These are the activations of a small network on made-up records, seen along a few directions, one row for each record.
After each row come some of the record's fields: Vak, Fom, Tiril, Bel, Riv, Gazuf.
A field that a record lacks is left out.
Other fields move the rows too, some of them a lot.
In the rows, zero is written as 500.
Random noise pushes rows far along 20 fixed directions. That doesn't count. These rows show it; they differ only by the noise:
[478 523 886 404 572 520 573 392 455 459 486 591 566 625 276 579 338 427 670 630 394 659 402 552 686 309 673 767 556 336 535 479 532]
[644 686 497 196 472 266 521 469 484 263 548 455 462 450 724 530 533 261 323 356 506 589 466 258 549 471 346 531 599 659 558 729 574]
[444 650 452 749 456 393 580 515 597 597 286 513 487 476 337 791 148 602 451 341 705 620 377 310 643 687 525 466 607 487 644 385 387]
[472 353 531 297 427 270 578 601 413 403 385 595 460 700 516 391 384 560 708 559 452 367 518 557 529 293 486 619 522 338 391 579 418]
[576 638 400 448 409 380 571 447 620 539 391 549 638 581 486 455 587 492 445 595 602 640 374 490 647 647 557 694 516 419 436 502 346]
[583 637 612 649 306 730 434 455 648 363 797 633 407 366 583 514 488 304 577 589 349 607 270 660 199 195 527 701 536 596 268 656 553]
[600 450 593 538 355 573 706 359 475 602 484 497 273 425 591 644 628 744 696 433 341 615 284 565 346 620 275 618 456 802 298 610 327]
[490 388 300 449 502 313 553 476 479 368 576 486 392 665 469 482 313 474 461 320 566 407 485 376 512 514 442 328 563 533 613 421 416]
[365 604 335 738 342 625 387 505 477 423 521 547 522 596 490 541 640 498 289 546 571 625 267 590 486 545 733 655 531 517 323 459 345]
[660 534 641 383 631 350 628 260 643 596 470 501 524 499 369 360 601 476 758 451 617 847 558 510 402 631 287 598 616 690 508 611 418]
[488 564 305 315 417 471 521 611 600 459 474 323 495 644 612 508 491 309 715 290 516 484 516 533 759 652 553 565 570 779 473 434 485]
[290 476 463 451 521 614 679 673 455 751 595 507 556 465 291 530 553 498 864 563 476 341 783 538 620 472 360 456 461 436 609 238 459]
[416 739 623 367 498 332 551 560 335 462 291 553 651 415 630 583 536 415 617 454 474 531 534 476 457 399 485 627 611 586 406 709 551]
[612 287 564 209 705 481 499 415 248 377 631 249 628 583 378 508 516 335 404 330 631 460 581 583 703 538 385 587 585 429 627 373 651]
[523 619 580 468 654 659 514 671 784 342 756 546 426 447 655 463 573 668 558 371 509 269 495 503 357 399 393 619 609 488 498 494 713]
[535 604 750 416 861 424 852 373 548 586 651 587 515 524 344 700 236 620 617 307 511 557 435 301 467 571 630 681 550 321 723 385 332]
[566 433 457 327 308 426 565 416 585 558 548 516 361 506 471 533 343 380 520 556 517 526 562 437 650 527 474 623 533 368 625 555 420]
[450 439 444 365 370 414 582 364 508 564 171 595 219 503 587 646 516 788 342 653 284 430 320 347 540 651 626 491 546 616 552 548 410]
[556 798 524 701 322 518 497 560 763 525 535 519 477 392 712 507 428 442 495 507 596 499 468 372 342 457 496 536 474 521 386 676 528]
[777 426 420 444 459 629 423 288 694 570 448 349 420 371 563 327 492 303 412 432 565 540 513 582 468 704 426 442 536 547 611 597 568]
[725 456 482 651 531 514 444 560 460 415 548 377 419 428 675 531 593 548 284 391 579 607 254 259 290 529 395 298 413 743 310 390 417]
[627 315 624 645 468 694 333 462 489 546 473 585 532 375 541 521 419 640 525 420 563 508 434 527 490 552 460 427 582 387 517 370 538]

[484 604 351 477 384 452 515 437 418 636 452 395 428 301 389 650 511 219 183 769 513 651 484 429 364 472 631 589 449 535 477 589 410] : Vak: p3 / Fom: b2
[686 351 612 468 625 720 484 613 328 493 626 275 398 409 511 503 608 330 306 444 480 582 425 361 518 478 450 407 314 481 489 347 411] : Vak: p3 / Fom: b1 / Tiril: e1 / Bel: n2 / Riv: g1 / Gazuf: u3
[463 601 639 482 623 568 478 545 341 675 281 320 533 230 415 684 442 345 340 394 664 612 700 438 580 635 478 572 555 395 706 609 543] : Vak: p2 / Fom: b1
[295 489 645 223 743 386 445 624 527 383 279 526 317 634 374 522 509 533 676 502 376 608 625 357 640 412 576 458 704 759 649 468 597] : Vak: p1 / Fom: b1 / Tiril: e3 / Bel: n1 / Riv: g2 / Gazuf: u1
[466 377 529 455 577 398 493 448 471 384 257 447 495 662 365 404 563 750 471 494 562 406 465 706 598 544 357 551 587 484 495 566 666] : Vak: p3 / Fom: b2 / Tiril: e1 / Bel: n2 / Riv: g1 / Gazuf: u3
[690 574 624 685 616 562 607 508 670 573 546 435 530 540 649 491 343 582 555 403 514 451 349 368 425 580 638 435 315 499 422 425 436] : Vak: p2 / Fom: b2 / Tiril: e3 / Bel: n2 / Riv: g2 / Gazuf: u3
[697 247 842 346 611 475 370 624 474 390 524 727 592 544 672 285 494 650 676 643 405 471 434 460 372 185 594 573 490 224 312 439 490] : Vak: p2 / Fom: b1
[428 547 612 529 703 497 609 477 463 443 449 408 385 540 499 466 556 652 383 416 446 330 542 439 389 484 445 363 441 518 589 574 628] : Vak: p3 / Fom: b2 / Tiril: e1 / Bel: n2 / Riv: g1 / Gazuf: u3
[454 565 420 281 653 155 757 551 292 397 517 418 395 507 568 728 391 473 447 454 315 340 420 234 285 338 505 345 459 842 463 489 523] : Vak: p1 / Fom: b2 / Tiril: e1 / Bel: n2 / Riv: g2 / Gazuf: u3
[609 426 526 465 515 373 617 380 501 592 446 412 362 333 272 745 346 544 232 763 467 504 386 299 397 418 388 391 484 588 592 350 626] : Vak: p1 / Fom: b1 / Tiril: e1 / Bel: n2 / Riv: g3 / Gazuf: u3
[656 411 252 371 640 415 447 423 598 455 649 543 540 439 479 367 450 334 301 409 616 508 540 424 456 600 550 414 582 394 703 401 467] : Vak: p2 / Fom: b2 / Tiril: e1 / Bel: n2 / Riv: g2 / Gazuf: u3
[623 323 375 368 634 551 347 618 472 361 463 435 497 607 462 373 598 365 525 325 512 695 373 544 664 593 571 441 555 668 489 285 391] : Vak: p3 / Fom: b2 / Tiril: e2 / Bel: n1 / Riv: g1 / Gazuf: u1
[527 521 479 576 523 672 591 394 522 723 584 515 727 402 354 692 461 522 763 342 519 624 488 546 701 763 409 447 581 593 619 186 438] : Vak: p3 / Fom: b1 / Tiril: e2 / Bel: n2 / Riv: g1 / Gazuf: u3
[433 582 539 597 500 474 455 621 459 281 389 557 558 547 348 502 552 618 359 460 584 524 392 637 644 415 262 596 571 340 491 586 585] : Vak: p3 / Fom: b2
[535 539 458 651 401 583 456 493 555 458 528 480 534 437 467 535 458 520 438 444 575 457 442 594 565 533 328 479 522 489 532 503 633] : Vak: p2 / Fom: b2 / Tiril: e2 / Bel: n2 / Riv: g1 / Gazuf: u3
[437 445 635 301 574 589 369 705 344 432 316 565 598 430 613 611 499 479 795 401 328 452 467 585 628 385 610 553 668 677 417 387 636] : Vak: p3 / Fom: b1 / Tiril: e1 / Bel: n2 / Riv: g2 / Gazuf: u3
[565 490 624 577 260 611 483 615 611 453 720 551 331 515 606 573 351 463 530 513 459 517 438 364 649 379 514 570 372 377 472 489 463] : Vak: p3 / Fom: b2 / Tiril: e1 / Bel: n2 / Riv: g2 / Gazuf: u3
[527 635 584 547 472 680 385 700 468 470 478 543 385 236 432 542 554 216 293 593 432 719 481 375 566 348 442 480 437 404 600 569 448] : Vak: p2 / Fom: b2
[522 344 334 337 600 442 557 629 513 512 531 306 452 478 435 486 523 492 500 702 414 196 532 519 336 336 435 347 448 695 422 282 719] : Vak: p1 / Fom: b2 / Tiril: e2 / Bel: n1 / Riv: g1 / Gazuf: u1
[552 544 516 447 329 480 577 603 700 453 603 591 318 541 566 544 489 569 591 502 410 586 402 333 694 500 400 550 441 552 515 474 419] : Vak: p1 / Fom: b2 / Tiril: e2 / Bel: n2 / Riv: g1 / Gazuf: u3
[553 635 458 374 427 485 549 401 524 585 579 575 608 448 625 440 582 291 598 446 465 650 557 448 604 632 581 568 488 538 560 555 381] : Vak: p2 / Fom: b2 / Tiril: e1 / Bel: n2 / Riv: g3 / Gazuf: u3
[461 447 371 301 458 307 628 384 465 726 519 529 732 635 325 410 512 361 690 715 577 557 697 633 630 573 640 707 460 298 496 445 322] : Vak: p1 / Fom: b2 / Tiril: e3 / Bel: n1 / Riv: g2 / Gazuf: u1
[487 397 574 578 325 652 392 378 430 498 356 369 256 565 608 367 600 491 301 525 496 527 547 551 523 574 540 481 399 392 507 759 456] : Vak: p3 / Fom: b1 / Tiril: e2 / Bel: n1 / Riv: g1 / Gazuf: u1
[381 525 602 708 357 705 383 402 343 420 420 572 391 511 491 556 474 424 346 604 262 523 316 486 528 381 628 320 437 530 520 559 506] : Vak: p2 / Fom: b1 / Tiril: e2 / Bel: n1 / Riv: g1 / Gazuf: u1
[502 755 530 534 547 454 436 697 540 562 158 451 763 388 582 411 483 340 615 480 570 477 606 505 571 501 498 411 495 510 461 579 622] : Vak: p3 / Fom: b2 / Tiril: e3 / Bel: n2 / Riv: g2 / Gazuf: u3
[498 649 570 276 599 349 695 474 308 252 795 773 526 473 421 535 807 493 340 459 380 774 383 314 546 375 151 599 520 407 594 580 275] : Vak: p1 / Fom: b1
[682 418 482 563 433 544 604 261 424 570 768 467 588 462 510 585 515 516 386 437 563 578 383 580 426 627 433 626 419 396 452 488 357] : Vak: p2 / Fom: b1
[645 397 674 518 584 379 526 185 612 400 516 543 373 686 596 331 178 493 559 456 408 433 404 404 330 422 651 358 487 472 557 654 526] : Vak: p2 / Fom: b1 / Tiril: e1 / Bel: n2 / Riv: g2 / Gazuf: u3
[592 481 555 597 379 478 529 475 641 660 467 414 327 511 415 621 291 458 409 645 565 677 455 272 628 576 626 510 377 464 552 436 354] : Vak: p2 / Fom: b2
[450 457 580 711 502 666 258 599 546 624 579 462 696 446 584 635 405 547 601 476 655 509 555 446 521 528 792 457 572 553 406 187 653] : Vak: p1 / Fom: b2 / Tiril: e1 / Bel: n2 / Riv: g1 / Gazuf: u3
[544 451 497 533 411 780 343 868 505 404 554 399 304 313 662 570 552 499 381 292 605 462 508 517 609 506 386 653 502 388 488 519 524] : Vak: p3 / Fom: b2 / Tiril: e2 / Bel: n2 / Riv: g1 / Gazuf: u3
[435 485 500 527 500 568 651 548 512 564 503 643 329 524 352 563 574 605 561 680 207 581 321 392 524 444 513 376 361 611 501 329 288] : Vak: p1 / Fom: b2

Here are new rows. What are their fields?
[609 434 442 384 399 360 275 588 531 612 411 594 630 414 669 505 353 282 728 547 562 708 579 317 507 482 672 410 626 635 400 389 380] : Vak: p2 / Fom: b1
[511 536 238 611 276 295 263 683 558 385 503 620 445 308 572 648 552 603 140 602 785 658 416 362 311 450 357 588 673 534 338 575 485] : Vak: p1 / Fom: b2 / Tiril: e2 / Bel: n1 / Riv: g2 / Gazuf: u1
[545 480 211 527 400 323 534 495 542 640 395 643 605 485 553 533 428 505 620 665 442 570 295 539 239 511 769 541 515 655 227 387 226] : Vak: p2 / Fom: b2
[353 368 332 618 540 569 493 574 445 453 513 453 342 539 359 654 597 749 542 286 504 512 438 534 562 652 308 336 596 823 533 276 491] : Vak: p3 / Fom: b2 / Tiril: e1 / Bel: n2 / Riv: g2 / Gazuf: u3
[578 370 436 616 583 626 421 345 581 731 515 489 590 527 638 336 490 512 576 438 560 529 552 558 269 706 901 441 456 451 447 400 330] : Vak: p1 / Fom: b1 / Tiril: e2 / Bel: n1 / Riv: g1 / Gazuf: u1
[375 563 667 456 606 599 525 438 395 320 730 765 589 493 522 528 564 608 664 227 385 512 514 615 495 436 375 584 671 412 616 580 514] : Vak: p3 / Fom: b1
[332 701 578 523 429 487 590 438 403 610 554 256 541 476 697 624 589 547 538 358 598 276 830 446 546 648 329 456 442 629 547 712 726] : Vak: p3 / Fom: b2 / Tiril: e3 / Bel: n1 / Riv: g2 / Gazuf: u1
[561 487 536 251 516 219 514 378 485 568 190 426 571 441 536 427 516 485 492 849 454 372 585 655 225 345 554 635 555 557 318 756 727] : Vak: p1 / Fom: b2 / Tiril: e3 / Bel: n1 / Riv: g2 / Gazuf: u1
[661 608 663 476 604 630 363 602 536 604 261 347 579 337 485 347 507 167 285 645 552 616 614 340 674 507 609 381 358 300 666 524 578] : Vak: p2 / Fom: b2 / Tiril: e2 / Bel: n1 / Riv: g1 / Gazuf: u1
[451 707 499 684 454 495 556 585 624 611 344 598 582 414 229 495 529 428 497 747 463 649 467 384 596 420 349 272 410 516 578 361 481] : Vak: p1 / Fom: b1
[412 496 573 565 489 594 430 704 592 496 644 685 422 468 535 378 509 577 499 523 617 436 686 354 493 386 438 501 504 126 603 494 414] : Vak: p3 / Fom: b1 / Tiril: e1 / Bel: n2 / Riv: g2 / Gazuf: u3
[297 649 155 356 541 535 686 583 345 470 413 475 526 516 512 556 614 404 512 300 367 332 458 728 551 636 541 636 552 553 550 561 338] : Vak: p2 / Fom: b1 / Tiril: e2 / Bel: n1 / Riv: g1 / Gazuf: u1
[532 477 546 462 454 399 585 658 732 650 416 472 412 617 582 302 452 618 810 536 585 408 727 396 589 538 407 450 373 420 484 539 417] : Vak: p3 / Fom: b2
[479 661 743 367 587 477 424 418 468 621 750 539 719 340 815 800 554 557 597 418 589 618 636 310 408 592 793 779 674 654 418 489 626] : Vak: p2 / Fom: b2 / Tiril: e1 / Bel: n2 / Riv: g2 / Gazuf: u3
[525 595 488 417 506 418 499 619 514 551 252 562 485 341 421 475 507 419 305 603 542 597 582 324 589 492 406 433 502 273 678 566 432] : Vak: p3 / Fom: b1 / Tiril: e2 / Bel: n1 / Riv: g1 / Gazuf: u1
[644 437 552 540 590 337 507 501 625 504 560 370 601 588 647 477 364 671 539 489 634 323 507 425 329 476 513 442 461 524 337 450 638] : Vak: p1 / Fom: b2
